Each row below holds a small network's activations on one input, seen along a few directions.
In each table, some parts of the input vary, and every possible input appears once, in random order.
Descriptions start from the smaller parts, as in this example, which fits no table here: one of 6 places along a line, together with either a single point or one of 9 places around a ring or (one of 2 separate values, together with one of 8 places around a ring).
Shared parts are said once, and a part with two or three values counts as separate values.

Other details of the inputs vary at random and push rows far along three fixed directions, the same in every table; ignore that.

A family of inputs:
r1: [ 2.70  1.90  1.51 -0.04  3.30  2.84 -5.55 -4.27  2.32 -2.47 -0.82]
r2: [ 3.17 -6.86 -3.01 -3.26 -1.35  5.41  2.56  0.04  4.89 -1.70 -0.17]
r3: [ 2.93  1.26  1.88  3.22  3.36  2.11 -4.89 -0.90  3.89  0.02  0.47]
r4: [-2.83 -0.24 -1.38 -1.03 -0.74 -4.71  6.02 -2.62 -5.58  2.34 -0.49]
r5: [-1.41 -3.75 -3.30  0.45  1.80  6.32 -2.91 -6.47  3.66  2.02 -2.24]
r6: [ 0.56 -3.48 -0.42 -2.92 -2.74 -0.89  5.07  1.71 -1.62 -0.30  0.92]
r7: [ 2.30  2.13  3.17  0.57 -2.81 -3.58  1.71  8.40 -0.51 -4.01  2.49]
r8: [ 2.69  1.53  1.74  2.82  3.07  2.08 -4.65 -1.39  4.23  0.20  0.59]
r9: [ 0.78 -3.72 -3.64 -0.89  2.68  4.42 -1.40 -7.93  4.26  0.77 -3.49]
r10: [-6.43  0.04 -1.84 -2.25 -1.83 -2.08  2.53 -1.21 -6.08  2.36 -1.45]
r11: [ 1.16  4.07  2.78  2.58  2.04 -1.43 -3.47  0.34 -0.54  0.44  0.90]
r12: [ 1.20 -6.85 -3.46 -1.00 -1.78  5.39  1.45  1.23  5.25  0.03 -0.62]
r13: [ 1.87  2.72  2.02 -0.97 -2.78 -3.46 -0.03  9.16 -1.06 -4.02  1.57]
r14: [ 2.26  1.93  2.77  0.86 -3.30 -2.92  1.88  7.15 -0.75 -3.32  2.13]
r15: [-1.38 -2.33 -0.48 -0.47 -2.76 -0.50  4.80  2.38 -0.48  0.53  0.84]
r16: [ 3.09  3.73  1.91  1.70  3.42 -3.25 -2.76 -1.91  0.07 -0.58 -0.16]
r17: [ 3.48 -1.35  0.03 -1.12 -1.76  2.57 -2.51  5.21  5.72 -5.12  0.28]
r18: [-0.75  5.85  2.08  1.63  2.22 -2.14 -4.12 -0.59 -2.31  0.67  0.28]
r19: [ 1.21  6.13  1.51  1.06  3.76 -4.16 -3.71 -3.10 -2.45 -0.11 -0.86]
r20: [-5.19 -0.29 -0.75 -1.11 -1.19 -2.78  4.24 -0.86 -5.20  4.26 -0.15]
r21: [-1.22  4.92  2.55  3.38  2.89 -1.66 -2.51 -3.27 -1.90  1.86  0.89]
r22: [-2.29 -1.82 -1.86 -2.73 -4.08 -0.18  2.40  2.76 -1.18 -0.98 -0.55]
r23: [ 5.00 -1.90  1.40  1.69 -1.58  2.11 -0.08  5.63  5.56 -3.96  1.78]
r24: [-6.16  0.06 -1.95 -1.97 -2.13 -1.83  2.57 -1.27 -6.40  2.51 -1.64]
r25: [ 0.29 -5.83 -2.10 -1.11  0.06  3.49  4.00 -4.33  1.67  1.35  0.35]
r26: [-0.39  5.63  2.04  1.93  2.18 -1.87 -4.23 -0.43 -2.49  0.59  0.19]
r27: [-5.09 -0.13 -2.24  0.33  2.87  1.45 -0.67 -6.75 -2.15  5.56 -1.47]
r28: [-1.54 -3.34 -0.94 -1.35 -2.84 -0.75  4.24  3.30 -0.82  1.07  0.44]
Description of these inputs: one of 4 places along a line, together with either one of 2 separate values or one of 5 places around a ring.
Q: Changing only the place on the line of 4 turns r18 into r21. The same change can be made to r12. Which row results?
A: r23
Q: Which other rows agree with r11 in the place on the line of 4? List them by row number.
A: r3, r6, r8, r16, r20, r28
Q: Which other rows does r14 become when the place on the line of 4 takes its other values? List them by row number.
A: r5, r11, r26

A family of inputs:
r29: [-4.28 -8.86 -4.46 -2.47 -4.83  5.39  6.48 -0.71  1.04  1.89 -0.60]
r30: [-4.61  2.41  0.30 -2.73 -1.62 -4.29  2.63 -0.09 -7.25  1.11 -0.35]
r31: [ 1.41  0.28 -0.80  0.77  2.51  2.19 -3.74 -1.72  3.68 -0.48 -0.96]
r32: [ 0.07 -4.85 -3.02  1.20  0.55  2.48  2.42 -3.72  3.56  1.66 -1.35]
r33: [-0.30 -1.73 -0.47 -2.13 -6.03 -4.94  7.41  7.54 -2.90 -1.30  1.28]
r34: [ 4.42  2.07  2.59  2.35  1.61 -0.39 -2.17  0.55  2.73 -3.55  0.94]
r35: [ 2.02 -0.10 -0.11  0.11  1.91  2.90 -3.34 -1.84  2.52 -1.35 -0.35]
r36: [ 3.17  2.63  3.74 -0.97 -3.63 -4.22  2.90  8.79 -1.83 -3.90  2.80]
r37: [ 0.40  0.06 -1.11 -0.56 -0.36 -0.03 -0.59  1.37  0.41 -0.65 -0.80]
r38: [ 0.56 -0.40 -0.01  2.65  0.98  4.03 -3.81 -0.34  4.65 -0.48  0.03]
r39: [ 0.48 -0.41  0.03 -1.68 -1.08  0.35 -0.21  0.81 -0.08 -1.53 -0.12]
r40: [ 1.58  1.17  0.41  0.67  1.91  0.99 -3.96 -0.39  3.10 -1.12 -0.91]
r41: [ 2.26  2.00  2.91  0.13 -2.44 -4.75  1.74  9.21 -1.58 -2.29  2.72]
r42: [ 4.94  1.82  2.63  1.96  1.42  0.42 -2.41  1.34  3.46 -3.06  1.89]
r43: [ 1.86 -0.14 -0.51  0.72  1.86  2.39 -3.98 -1.59  3.96 -0.48 -1.16]
r44: [ 1.65  0.08 -0.02 -0.10  2.18  2.68 -3.27 -2.01  2.83 -1.42 -0.20]
r45: [-1.59 -8.44 -4.34 -1.99 -3.46  2.85  7.43  0.08  2.12  3.29 -0.35]
r46: [-6.79  0.03 -3.13 -0.28  2.17 -0.24  0.63 -8.73 -5.54  6.90 -3.02]
r47: [-4.83  5.94  3.33  1.45  3.13 -5.00 -0.04 -3.79 -9.09  5.00  1.16]
r48: [-2.42  6.44  2.04  0.90  3.23 -2.79 -4.12 -4.75 -5.81  1.76 -0.65]
Q: Changing only one part turns r34 into r32. The same change can be made to r30. Which row results?
A: r40
Q: What is each input in this table made of?
A: one of 2 separate values, together with either a single point or one of 4 places along a line or one of 5 places around a ring
Q: Start at r47 and move only the place on the line of 4, one step at a time. The first step leads to r36. Which rows follow, in order?
A: r42, r34
